These are the activations of a small neural network, seen along a few directions. Each row is one input.
In each table, some parts of the input vary, and every possible input appears once, in random order.
A made-up example of a description, with smaller parts first: one of 4 places along a line, together with either a single point or one of 9 places along a line or (one of 2 separate values, together with one of 5 places around a ring).
Shared parts are said once, and a part with two or three values counts as separate values.

Other details of the inputs shift rows strongly along two fixed directions, in all tables alike. That doesn't count.
These rows show it; all are for the same input, with only those details redrawn:
[-11 -13 -24  54   8  -9 -30  19   5  30  18  13  11]
[ 12  32 -12  26 -25  12  36  -5  -2 -50 -30 -16 -20]
[-11 -14 -24  54   8  -9 -30  19   5  30  19  13  11]
[-18   9   1  21  29   1  -5  33 -18 -24 -32 -16  29]
[ 13  33 -13  27 -27  12  37  -7  -1 -49 -29 -16 -22]

A family of inputs:
r1: [ 21 -18  37 -39  34 -12  -2  21 -13 -24  -7   1  29]
r2: [-23 -15  35 -31  20  26  19  20 -24  -9   4  -8  37]
r3: [ 13 -25  20 -18   3 -21 -33  -3  11  44  42  26  13]
r4: [ 14 -16 -29  20   8 -29 -45  19   7  32  13  19   5]
r5: [ 11  14 -31  52 -55   6   7 -26  32   9  19  11 -37]
r6: [ 33 -14   3  33 -41  10  28 -32  25   1  51  23 -31]
r7: [-49  -5  26 -34  11  18   5   9 -29   5  -9 -31  23]
r8: [-30  -4  29  -6  34  -6   7  11  -9 -15 -17 -19  24]
r9: [  2 -17  31 -65  19   6   4  20 -22  -6  -2  -2  30]
r10: [ 14 -15 -32  23  16 -35 -37  20  18  30  10  29   7]
r11: [-31 -24  13  16  -2  -7 -31  -9  13  46  34  -2   7]
r12: [ 35 -16 -11  -4 -33  28  -1 -36   3  30   4  57 -90]
r13: [-17 -13 -33 -22  -1  -3 -41   4  -4  55  28   6  -1]
r14: [-14  -4  34 -51  19 -17 -20   5  -9  -4 -22 -24  17]
r15: [ 25  32 -15 -24 -19   0  19 -18  -1 -41 -25 -20 -35]
r16: [ 15  -5 -17 -29 -66   0   7 -45  14  35  38   5 -52]
r17: [-40   7  -4 -12  20  23   3  16 -25   2 -28 -26  32]
r18: [-18   9   1  21  29   1  -5  33 -18 -24 -32 -16  29]
r19: [-30  11   9   6  27   8  -7  12  -7 -10 -35 -25  33]
r20: [-10  -4  43  -9  32   5  12  16 -24 -17   0  -7  34]
r21: [ 19  31 -23 -32 -42  10  28  -7  -8 -29 -30 -11 -27]
r22: [  2 -29  -1  -7  13 -36 -34  -4  17  41  27  17   0]
r23: [ 41   9  31 -42 -27   2  34 -22  13 -44  -8  -1 -18]
r24: [  1  11 -44  34 -62  21  18 -22  14  21  26  10 -38]
r25: [  3 -30   2 -10   5 -30 -42  -4   6  43  31   7  -2]
r26: [ -2  10   3 -21  22 -16 -24  29  -7 -16 -40 -12  24]
r27: [  4   6  -5 -18  42 -20 -10  18  -3 -15 -42  -7  26]
r28: [ -7 -17 -33 -13  -1  -6 -37   1   0  58  17  10   9]
r29: [ 19  21  27  -1 -14  11  61 -21   4 -46  -2   2 -13]
r30: [ 43   6 -40  19 -43 -12  -2 -38  27  15  15  13 -44]
r31: [ 15  -6  38 -43  32 -15  -3  16 -22 -15  -6   0  28]
r32: [-13 -12  48 -13  27  11   8  16  -6 -21  -4  -8  37]
r33: [-23 -10 -26  40  22  -7 -25   6  15  33  26  12   6]
r34: [  9  30 -10  19 -20  17  38 -21   1 -41 -31 -23 -18]
r35: [  8 -13  -5  29 -31  48  13 -35   0  27   8  50 -82]
r36: [-12 -23  24  16   4  -1 -18  -3   9  41  48  19  19]
r37: [  9  -4  -7  30 -51   2  15 -44  21  15  39   1 -47]
r38: [ 21 -17  34 -37  42 -18   6  22  -2 -27 -10  11  31]
r39: [-19  35 -17 -15 -34  38  40 -20 -12 -26 -14 -29 -27]
r40: [-29  -3  37 -34  17  23  18  15 -33   0   5 -10  36]
r41: [  3 -14 -20   5   6 -21 -48  -2  19  46   9  10   9]
r42: [  0  34 -11  10 -20  20  34 -19  -3 -43 -19 -27 -28]
r43: [  3 -28   7 -35  -4  -6 -22   1  -8  56  49  26  12]
r44: [-32  -8 -16  30   6   2 -37   1  13  41  27  -1   6]
r45: [ 24  33 -18 -21 -11  -6  27 -17  10 -44 -28 -10 -33]
r46: [ 44  18  23 -35 -14  -9  46 -21   6 -44  -7   9 -19]
r47: [ 11  34 -15  29 -16   7  44  -4  10 -52 -33  -7 -18]
r48: [  3 -37  13  30  21  -7  -5   7  20  24  46  33  20]
r49: [  9  32 -13  21 -11  11  46 -20  12 -44 -34 -13 -16]
r50: [-14  12   5 -37  27  -9 -26  15  -9 -10 -29 -23  17]
Question: What is each input in this table made of?
Answer: one of 2 separate values, together with either a single point or (one of 4 places along a line, together with one of 6 places along a line)
Question: The inputs of r2 and r9 match in every part but the choice among 2 separate values. If r40 is changed in the same way as r2 into r9, which row does it become?
Answer: r43
Question: Start at r23 and move only the place on the line of 6, one step at a time. The first step leads to r3. Which rows follow, in order?
Answer: r14, r50, r41, r26
Question: Which other rows does r25 become when the place on the line of 4 takes its other values? List them by row number.
Answer: r14, r16, r22

A family of inputs:
r51: [ -7  43  -9  -7   4   8  26  10  -9 -55 -59 -40  15]
r52: [  4   7 -24  60 -49  14  15 -37  29  17  22  10 -42]
r53: [-12  13  38 -26   3  36  44  11 -29 -49 -30 -18  13]
r54: [-21 -49   7  -9  23 -21 -56  13   6  85  59  22  43]
r55: [-32  13  11 -48  71   0  -5  49 -40 -34 -73 -26  48]
r56: [ 29  41 -30 -15 -40  17  53 -34   3 -48 -34 -10 -55]
r57: [ -3  37  -3  24 -35  25  58 -35  11 -50 -27 -21 -41]
r58: [ 33   8 -52  22 -54   4   6 -33  26  26  17  26 -53]
r59: [ 35  42 -25 -12 -54  16  44 -25  -4 -49 -36  -8 -53]
r60: [ 14  15  -2   8 -51  35  61 -43  14 -17  23  12 -47]
r61: [ 10 -16 -43  25 -17 -11 -36   3   7  51  29  26 -22]
r62: [-22 -19 -12  59  -4  -1 -29   4   7  41  31   8  -5]
r63: [-12 -46  -2  -8  24 -22 -76  15   4  76  33  25  15]
r64: [-40  24   4 -17  65  -3  -5  43 -29 -42 -62 -47  58]
r65: [  3 -29   2  -6 -23 -12 -26 -12   9  54  60  18   2]
r66: [ 27  -6  -5  -7 -64  -3  13 -38  19  23  54  10 -40]
r67: [-36  23  10 -16  55  -4 -15  54 -37 -43 -65 -46  62]
r68: [-14 -28  -4  25  -1  17  -4 -11   7  48  56  27  -3]
r69: [ 11  -7  60 -62  85 -31 -17  45 -24 -50 -60 -10  53]
r70: [-14  -5 -47  44  -1 -16 -30   1  25  42  28   9   4]
r71: [  5  27 -17  42 -48  22  48 -48  20 -26   1  -9 -55]
r72: [-35 -50   8  24  37   7 -45  27  -5  78  52  33  44]
r73: [ 31  20  -2 -27 -69  10  57 -59  25 -18  26  -2 -52]
r74: [  5  22  27 -61   9   8  17  -5 -16 -40 -55 -23  -5]
r75: [-50   7  38  -3  57  13  -3  46 -38 -41 -63 -40  54]
r76: [ 20 -46 -21  31  50 -47 -66  37  15  56  32  51  32]
r77: [ 29  -1 -25  -5 -52  -4   2 -54  36  30  34  25 -67]
r78: [  5  38   1  28 -48  26  50 -30   1 -53 -26 -22 -43]
r79: [-28   3  40 -72  70  -3 -14  28 -36 -26 -58 -30  38]
r80: [  4 -36 -20  54  57 -52 -69  44  23  45  32  29  55]
r81: [-26 -56  12 -11  29 -23 -66  26  -2  82  58  19  51]
r82: [  2  26  -1 -35   9  11  18  20 -28 -49 -64 -23   5]
r83: [ -6 -29  -3  32 -19  14 -11  -3   3  50  61  29 -10]
r84: [-19   7  44 -71  51  -2 -16  33 -42 -35 -63 -30  34]
r85: [ 43  29  13  38 -26  -1  58 -26  23 -74 -23  -1 -35]
r86: [-11 -29   2  28 -10  15 -15   1  -1  49  55  29   2]
r87: [ 29  41 -43  31 -74   9  37 -36  26 -33  -6 -14 -51]
r88: [ 43  22  -8 -22 -70   6  28 -50  15 -19   1   0 -78]
r89: [-24 -51   3  -8  29 -22 -53   7   7  84  68  21  36]
r90: [-36  23  11 -17  56  -5 -12  57 -39 -46 -66 -50  59]
r91: [ 27  10  50 -15  22   9  54  11 -10 -73 -25   2  16]
r92: [ 38 -38  15   2   3 -40 -20  -5  29  33  61  37  14]
Question: The inputs of r77 and r60 match in every part but one. If r63 is changed in the same way as r77 into r60, which row does it become?
Answer: r53
Question: What is each input in this table made of?
Answer: one of 6 places around a ring, together with either a single point or one of 6 places along a line
Question: Which other rows does r56 become when the place on the ring of 6 takes its other values? List them by row number.
Answer: r64, r68, r71, r79, r89
Question: List by row number the other rows that have the place on the ring of 6 in common with r70.
Answer: r51, r64, r67, r80, r87, r90
Question: Which other rows does r74 become when the place on the ring of 6 takes its other values? List them by row number.
Answer: r51, r52, r54, r58, r72
